These are the activations of a small neural network, seen along a few directions. Each row is one input.
In each table, some parts of the input vary, and every possible input appears once, in random order.
Descriptions start from the smaller parts, as in this example, which fits no table here: ring(8) and (point or (values(2) and line(4)) or ring(11)).
Shared parts are said once, and a part with two or three values counts as separate values.
(in the rows, 128 means zero)

Other details of the inputs shift rows strongly along two fixed directions, in all tables alike. That doesn't count.

A family of inputs:
r1: [115 161 131 103  90 129  98 184 157  60 126 147 106]
r2: [134 186 119  86  92 119 106 164 157  64 126 142 108]
r3: [ 99 132 161 142 110 102 114 108  82 100 128  62 157]
r4: [102 134 149 156 102 101 115 103 100 104 135  53 157]
r5: [149 124  88 125 166 168 135 184 196 169 134 200  97]
r6: [186 106  88 116 176 180 118 140 165 134 143 210  57]
r7: [121 147 130  95  73 127  95 181 158  74 117 153 111]
r8: [119 162 120 117  82 127  99 179 174  64 134 138 106]
r9: [111 172 123 100  90 126  85 161 172  67 133 143 108]
r10: [120 126 157 124 107  69 147  98 104 106 107  74 167]
r11: [159 135 115 106 103 132  83 144 151  25 135 146  80]
r12: [119  83 126 160 181 142 172 109 121 199 138 132 148]
r13: [123 149 128 113  74 115 101 175 184  79 114 143  97]
r14: [122  94 139 157 175 145 171 109 101 202 144 140 138]
r15: [143 131  87 111 177 178 113 175 186 175 121 189  91]
r16: [104 124 162 150  91  77 126  89 118 116 126  74 155]
r17: [129 115 127 146 180 135 169  91  95 203 139 144 141]
r18: [130 114 118 142 170 145 163  92  87 202 150 146 153]
r19: [127  97 135 147 192 131 159 103 112 202 139 140 156]
r20: [152 142  79 118 152 190 106 171 176 180 145 189  93]
r21: [144 159  85 123 168 180 118 165 182 163 165 199  96]
r22: [116 115 118 161 185 166 147  99 100 197 159 115 140]
r23: [141 119 127 140 176 136 179  89 102 205 144 134 139]
r24: [125 128 119 150 187 147 166  96  85 188 159 139 149]
r25: [142 108 153 161 116 112 122  67  87  53 134  79 146]
r26: [171  78 118 167 178 171 151  64  93 161 153 144 137]
r27: [143 116 122 142 178 148 170  98  94 208 132 118 132]
r28: [ 95 121 166 141  95  83 125  86 112 114 121  78 153]
r29: [102 101 169 141 106  79 140 118 104 103 107  79 165]
r30: [110 119 152 133 114  80 129 109  89 108  91  67 160]
r31: [123 160 130  87  78 120  82 166 161  78 120 156 115]
r32: [188 105  79 112 166 190 112 141 157 133 154 211  70]
r33: [150 143  88 121 162 180 112 170 184 181 134 187  80]
r34: [ 89 122 158 152  97 101 135 104 100  94 138  70 157]
r35: [126 130 115 147 180 154 151 111  82 178 144 122 139]
r36: [ 97 135 166 140 108  91 123  99  90  97 139  78 165]
r37: [129 107 119 160 162 147 152  90 114 209 165 134 154]
r38: [136 161 127  89  78 115 121 174 163  73 103 144  95]
r39: [143 161 118  82  98 112 101 178 166  77  87 128 105]
r40: [ 95 108 157 145  79 100 132 100 101 108 129  77 161]
r41: [124 106 139 149 180 139 158  95 105 206 147 142 143]
r42: [109 112 153 150 106  82 119 108 117 115 107  56 162]
r43: [106 109 157 138 105  75 150 114  94  99  99  82 163]
r44: [162 136  88 101 170 167 155 183 175 164 123 201  94]
r45: [128 166 122  90  90 118  90 172 151  80  90 140  93]
r46: [105 119 160 134  93 101 111 105  84 114 118  69 162]
r47: [169  78 126 170 188 160 157  63 101 162 142 142 124]
r48: [117 159 122  92  73 124  81 157 174  80 123 150 112]
r49: [122 101 117 153 167 164 143  96 101 210 149 121 144]
r50: [136 184 114  88  94 131  98 174 149  67 115 125 100]
r51: [128 160 122  86  99 100 100 171 166  72  94 154 114]
r52: [161 144  84  99 148 185 148 175 160 167 142 204  94]
r53: [122 132 148 125  88  98 132  99  81 113 115  61 158]
r54: [135 120 119 151 178 155 189 107  89 186 161 127 143]
r55: [126 149 130  92 103 115  81 184 168  78  90 136 109]
r56: [130 166 113  87  80 129  84 173 143  78 101 141 106]
r57: [103 118 161 140  94  82 149 105  87 104 107  83 150]
r58: [120 170 119 100  90 125 109 181 147  57 119 149 104]
r59: [ 93 108 166 148  89  90 138 100 109 109 118  75 148]
r60: [105 118 152 136  84  92 143 106  79 103 118  85 162]
r61: [120 134 153 122  86  87 140  89  89 109 126  77 166]
r62: [147 142 100 107 171 182 112 175 166 177 127 196  81]
r63: [130  98 123 162 183 130 160  98 129 206 146 131 155]
r64: [149  85 157 155 120  93 125  72 103  63 105  82 151]
r65: [118 150 127  94  94 107  89 166 189  77 104 146 113]
r66: [188  96  83 114 187 173 119 149 172 130 135 208  71]
r67: [120 102 126 157 177 154 149  95 109 212 139 120 132]
r68: [104 110 153 154  76  94 133 104 106 110 133  74 164]
Description of these inputs: line(4) and (values(2) or (values(3) and line(5))).
- The inputs of r34 and r59 match in every part but the line(4) part. If r4 is changed in the same way as r34 into r59, which row does it become? => r33
- The inputs of r37 and r16 match in every part but the line(4) part. If r53 is changed in the same way as r37 into r16, which row does it become? => r27
- Which other rows does r61 become when the values(3) part takes its other values? List them by row number. => r52, r53
- Which other rows does r6 become when the values(2) part takes its other values? List them by row number. => r47

A family of inputs:
r69: [113  68 143 195 190 138 163  71  84 217 134  80 161]
r70: [132 145 105 117 132 147 107 178 195 112 128 183 109]
r71: [123 144 105 122 124 164 102 185 184 111 151 168  88]
r72: [143 144 113  87 129 131 100 166 186 136 104 184  91]
r73: [106 114 162 139 117  84 146 107  68 113  87  57 166]
r74: [107 153 137 116  80 102  90 154 157  56 133 110 135]
r75: [128  85 143 164 171 110 214  66  78 219 147 108 176]
r76: [150 137 106  79 123 142 120 189 160 131  90 180  92]
r77: [102 166 146 107  85  94  98 151 148  57 131 117 125]
r78: [101 149 138 127  48 124  90 147 148  64 139 111 117]
r79: [ 98 104 175 143  96  63 150  82 103 119 124  84 170]
r80: [ 98 113 158 160  85 111 110  82  83 123 131  48 155]
r81: [148 130 104  96 124 139  92 170 194 134 106 177 101]
r82: [175  62 129 186 186 161 167  14  40 154 174 109 144]
r83: [106 131 155 132  92 104 136  95  49 119 114  58 164]
r84: [103 116 156 149 116  89 110  89  92 116 125  46 173]
r85: [126 176 107 100 113 158 106 162 167 119 153 190  97]
r86: [118 165 140 107  81  87 127 157 151  58 102 117 128]
r87: [109 160 138 100  79 105 118 174 122  53 117 113 126]
r88: [118 117 145 113  65  97  84 151 167  80  90 105 111]
r89: [109 142 138 119  81 114  72 158 151  68 112  89 110]
r90: [114 128 159 140 118  74 147  91  86 117  94  53 166]
r91: [103 157 150 113  86  87 106 149 159  58 109 125 127]
r92: [149 141  85 120 226 194 131 149 152 223 156 200  95]
r93: [156 156  75 121 188 205 169 146 141 219 176 215 103]
r94: [211  84  77 146 235 209 147 113 146 153 150 223  74]
r95: [218  69  79 134 217 199 151 108 150 165 150 232  72]
r96: [194 122  95 112 154 170  96 137 153  52 142 182  67]
r97: [155 102  86 132 195 184 154 149 181 224 158 224 112]
r98: [137  85 140 155 180 111 194  63  73 230 125  94 169]
r99: [ 96  80 171 164  83  81 144  92 112 118 127  70 161]
r100: [133 152 106 100 132 150 135 197 160 108 111 186 100]
r101: [115 110 141 166 178 139 159  49  57 225 158  94 168]
r102: [118 160 135  91  88 106  98 171 117  64  95  99 119]
r103: [ 95 124 157 157  84  99 127  78  88 112 152  69 180]
r104: [140 163  95 100 116 168  77 162 171 129 133 169 101]
r105: [118 144 138 114  90  96  78 150 162  68  89 104 131]
r106: [110 167 135  98  55 117 115 160 114  60 122 122 126]
r107: [104  67 146 204 181 137 183  74  89 206 156  94 167]
r108: [136 159 111  99 147 140  96 171 181 124 104 175  93]
r109: [129 118 130 160 173 140 180  56  49 224 151  86 169]
r110: [164 149  75 113 220 195 152 157 145 223 149 192  96]
r111: [118 135 145  94  62  88 130 167 137  65  95 130 126]
r112: [103 137 158 142 108  80 159  96  81 106 138  59 171]
- What is each input in this table made of? => line(4) and (point or (values(2) and line(5)))
- Which other rows agree with r88 in the line(4) part? List them by row number. => r72, r75, r76, r79, r81, r95, r97, r98, r99, r111
- Which other rows agree with r91 in the line(4) part? List them by row number. => r69, r70, r73, r86, r90, r94, r100, r105, r107, r108
- Which other rows does r87 become when the line(5) part takes its other values? List them by row number. => r71, r74, r77, r112
